These are the activations of a small network on made-up records, seen along a few directions, one row for each record.
Each row is followed by the record's values for the fields E, H, Z, Y, D.
A field that a record lacks is written absent.
The largest differences between rows may come from other fields.
In the rows, 500 means zero.
Strong random noise was added to every row along 2 fixed directions; ignore it. To show where, here is one row again and again, with new noise each time:
[410 434 323 409 374 398 437 485 512 563 811 372 363 476 544 485 427 411
 413 445 515 461 418]
[366 492 427 421 446 395 426 540 490 539 694 400 344 473 602 487 484 450
 418 549 577 499 412]
[359 509 436 420 438 388 426 567 484 540 684 403 336 473 612 485 486 458
 422 556 584 500 409]
[329 571 489 421 439 370 420 653 462 536 626 417 310 470 655 482 510 489
 436 604 620 514 400]

[534 399 264 386 428 391 466 475 398 521 686 374 545 435 592 412 472 368
 496 323 456 487 549]	E=e3, H=h4, Z=z1, Y=y2, D=d2
[468 590 614 537 349 509 506 682 546 518 441 587 429 559 415 508 428 606
 560 499 514 425 456]	E=e4, H=h1, Z=absent, Y=y1, D=d1
[595 550 514 477 424 557 532 603 434 525 436 562 532 502 524 486 489 540
 596 403 448 473 528]	E=e2, H=h1, Z=absent, Y=y1, D=d1
[568 648 437 469 278 460 575 795 363 566 480 539 522 468 517 483 449 542
 655 356 436 432 545]	E=e4, H=h5, Z=absent, Y=y1, D=d2
[447 509 750 580 740 497 464 594 433 421 301 490 471 506 588 479 670 608
 505 772 588 673 447]	E=e3, H=h4, Z=absent, Y=y2, D=d1
[530 466 439 491 471 579 518 406 520 535 482 557 554 503 433 543 447 483
 522 420 442 427 553]	E=e4, H=h5, Z=absent, Y=y1, D=absent
[634 422 484 617 437 543 553 504 590 492 562 479 549 554 248 486 447 566
 555 423 377 483 481]	E=e4, H=h5, Z=absent, Y=y1, D=d1
[568 477 412 544 280 493 523 572 600 544 682 451 449 527 345 482 383 544
 521 416 430 445 465]	E=e4, H=h5, Z=absent, Y=y1, D=d1
[463 439 455 514 478 586 493 307 631 476 502 521 527 541 454 507 401 455
 445 432 522 450 530]	E=e3, H=h1, Z=absent, Y=y1, D=absent
[479 331 636 613 725 549 466 323 599 430 471 456 488 549 350 532 563 533
 438 617 548 616 418]	E=e3, H=h2, Z=absent, Y=y1, D=d1
[490 440 315 366 555 596 492 203 450 521 591 487 591 446 662 523 468 311
 420 406 481 408 607]	E=e1, H=h3, Z=absent, Y=y1, D=absent
[579 504 580 546 612 640 498 324 545 478 331 631 655 527 461 472 481 540
 558 472 444 444 624]	E=e2, H=h2, Z=absent, Y=y1, D=d1
[597 602 837 595 805 591 523 566 365 390 101 653 656 507 591 450 714 673
 632 727 509 637 568]	E=e2, H=h3, Z=absent, Y=y1, D=d1
[523 555 667 560 603 617 484 471 519 448 283 572 560 507 533 527 550 545
 520 605 545 500 573]	E=e1, H=h2, Z=absent, Y=y1, D=d1
[358 584 406 394 267 456 479 610 561 554 670 460 324 490 569 528 410 436
 398 473 596 391 421]	E=e1, H=h3, Z=absent, Y=y1, D=absent
[347 607 410 390 401 500 445 457 520 568 564 478 397 447 640 529 437 435
 377 499 568 396 503]	E=e1, H=h4, Z=z1, Y=y2, D=absent
[425 445 645 593 653 640 514 235 632 426 377 589 519 522 430 531 493 534
 424 650 593 508 514]	E=e4, H=h3, Z=absent, Y=y1, D=d2
[514 543 699 562 657 500 508 550 461 438 331 587 535 528 471 482 595 580
 530 625 511 525 472]	E=e4, H=h3, Z=absent, Y=y1, D=d1
[456 445 638 601 701 584 474 302 615 431 397 526 526 557 368 526 522 545
 433 585 533 537 459]	E=e3, H=h5, Z=absent, Y=y1, D=d1
[572 644 440 427 330 424 531 737 352 555 485 556 518 455 609 492 512 529
 636 368 457 464 565]	E=e2, H=h4, Z=z1, Y=y2, D=absent
[390 723 456 442 156 363 491 875 524 564 628 419 285 506 527 478 411 542
 465 481 567 426 374]	E=e1, H=h1, Z=z1, Y=y2, D=d1
[454 455 395 420 564 406 488 461 479 528 610 425 428 431 617 517 555 387
 406 557 540 569 458]	E=e2, H=h4, Z=z2, Y=y2, D=d1
[519 529 447 428 434 243 443 809 337 544 695 316 385 425 594 433 585 492
 507 539 485 594 386]	E=e1, H=h2, Z=z1, Y=y2, D=d1
[516 426 410 472 532 525 524 396 479 520 577 464 539 483 531 519 506 448
 473 448 457 537 527]	E=e2, H=h4, Z=z1, Y=y2, D=d2
[672 432 164 395 230 369 536 587 385 585 853 398 548 458 447 461 402 384
 578 138 309 405 506]	E=e3, H=h3, Z=z1, Y=y2, D=absent
[591 571 353 460 155 471 517 718 475 568 648 497 477 510 465 438 353 508
 585 291 407 369 509]	E=e4, H=h1, Z=absent, Y=y1, D=d1
[538 540 621 539 616 562 531 421 457 448 384 575 582 497 477 463 558 581
 541 595 484 505 543]	E=e4, H=h3, Z=absent, Y=y1, D=d2
[508 439 469 491 537 439 477 506 496 504 618 434 457 486 515 498 542 473
 456 503 501 559 417]	E=e3, H=h3, Z=z1, Y=y2, D=d1
[569 320 320 461 522 469 499 366 467 509 653 403 568 461 485 470 482 384
 492 355 420 519 533]	E=e3, H=h4, Z=z1, Y=y2, D=d2
[560 402 306 521 362 470 532 449 572 560 725 425 504 518 301 530 373 444
 477 265 373 450 438]	E=e3, H=h5, Z=z1, Y=y2, D=absent
[569 544 434 484 439 497 554 526 455 541 578 460 528 494 434 535 499 495
 534 429 397 493 481]	E=e1, H=h1, Z=z1, Y=y2, D=d1
[620 460 501 523 530 546 499 439 490 475 454 553 632 519 488 458 525 515
 523 456 404 476 582]	E=e1, H=h4, Z=z1, Y=y2, D=d1
[373 504 185 317 322 320 459 537 452 605 872 330 331 407 651 499 421 311
 381 398 525 453 409]	E=e3, H=h3, Z=z2, Y=y2, D=absent
[365 696 401 449 161 377 468 822 527 559 643 453 320 505 563 468 381 523
 475 418 558 415 405]	E=e3, H=h3, Z=absent, Y=y1, D=absent
[605 616 492 504 389 549 521 604 444 524 439 550 582 477 533 462 468 527
 593 437 418 429 598]	E=e1, H=h2, Z=absent, Y=y1, D=d1
[455 566 634 537 548 468 531 630 488 473 354 551 482 540 540 478 563 610
 526 646 543 561 494]	E=e4, H=h3, Z=z2, Y=y2, D=d2
[431 676 487 409 360 405 509 755 395 571 458 537 419 462 618 519 492 502
 558 485 536 457 480]	E=e4, H=h1, Z=z2, Y=y2, D=absent
[407 709 398 331 344 510 475 598 437 584 494 529 452 442 728 530 439 408
 505 443 550 344 574]	E=e1, H=h1, Z=absent, Y=y1, D=absent

Here are new rows. What are their fields?
[529 645 560 483 411 486 554 644 440 485 337 590 567 536 520 497 497 554
 605 460 486 434 594]	E=e1, H=h1, Z=z1, Y=y2, D=d2
[317 627 598 425 611 354 397 763 380 465 375 435 338 424 821 477 665 457
 454 734 731 614 429]	E=e3, H=h4, Z=absent, Y=y1, D=absent
[503 620 684 574 493 583 501 592 565 439 276 601 502 556 527 506 529 596
 520 596 585 492 548]	E=e1, H=h2, Z=absent, Y=y1, D=d1
[640 485 376 485 348 420 509 677 405 527 684 429 527 490 470 444 483 487
 588 315 388 484 465]	E=e3, H=h3, Z=absent, Y=y1, D=d1
[515 700 573 536 324 544 547 733 494 556 387 613 496 552 460 516 418 653
 617 406 448 418 518]	E=e2, H=h5, Z=absent, Y=y1, D=d1
[457 498 421 497 280 473 523 623 587 543 641 431 384 532 381 548 408 497
 499 442 512 466 415]	E=e4, H=h1, Z=absent, Y=y1, D=absent
[527 647 425 449 381 533 532 597 464 562 445 575 529 475 531 530 444 492
 584 385 452 410 565]	E=e2, H=h5, Z=absent, Y=y1, D=absent
[535 511 443 601 253 619 564 366 734 539 548 604 524 594 245 545 292 612
 512 348 416 358 564]	E=e4, H=h5, Z=z1, Y=y2, D=d2
[491 566 579 565 464 548 493 564 554 460 413 539 471 525 478 478 515 572
 502 557 564 498 499]	E=e4, H=h4, Z=absent, Y=y1, D=d1
[504 476 751 625 676 718 510 308 645 426 212 687 585 587 383 532 488 605
 505 572 540 475 548]	E=e2, H=h1, Z=absent, Y=y1, D=d1
[497 315 453 481 672 579 485 146 626 471 588 446 487 476 436 568 541 364
 321 573 528 499 478]	E=e1, H=h4, Z=z1, Y=y2, D=d1
[381 377 492 546 551 426 470 443 580 472 627 393 381 544 419 489 506 509
 352 584 564 589 366]	E=e3, H=h4, Z=z1, Y=y2, D=d2
[475 555 497 600 351 527 548 502 625 502 539 523 468 551 323 515 387 575
 486 470 486 448 466]	E=e4, H=h5, Z=absent, Y=y1, D=d2
[418 413 537 418 763 636 496  96 563 452 416 533 529 477 569 618 560 330
 372 653 604 472 564]	E=e1, H=h1, Z=absent, Y=y1, D=absent
[543 626 515 532 404 538 578 590 509 517 357 614 537 524 435 556 466 554
 579 421 468 431 561]	E=e4, H=h5, Z=z1, Y=y2, D=absent
[468 501 704 590 691 531 491 462 541 431 342 534 513 560 429 494 555 588
 506 618 546 570 455]	E=e3, H=h1, Z=absent, Y=y1, D=d1
[650 564 421 458 358 466 504 677 327 545 573 481 586 437 541 428 471 500
 662 319 372 467 531]	E=e3, H=h1, Z=absent, Y=y1, D=d1
[483 503 583 521 515 583 496 416 608 480 479 502 482 556 471 579 498 523
 476 576 528 509 508]	E=e1, H=h1, Z=absent, Y=y1, D=d1
[347 653 426 425 305 369 442 767 475 534 578 421 319 451 674 465 470 476
 465 531 621 491 441]	E=e3, H=h4, Z=absent, Y=y1, D=absent
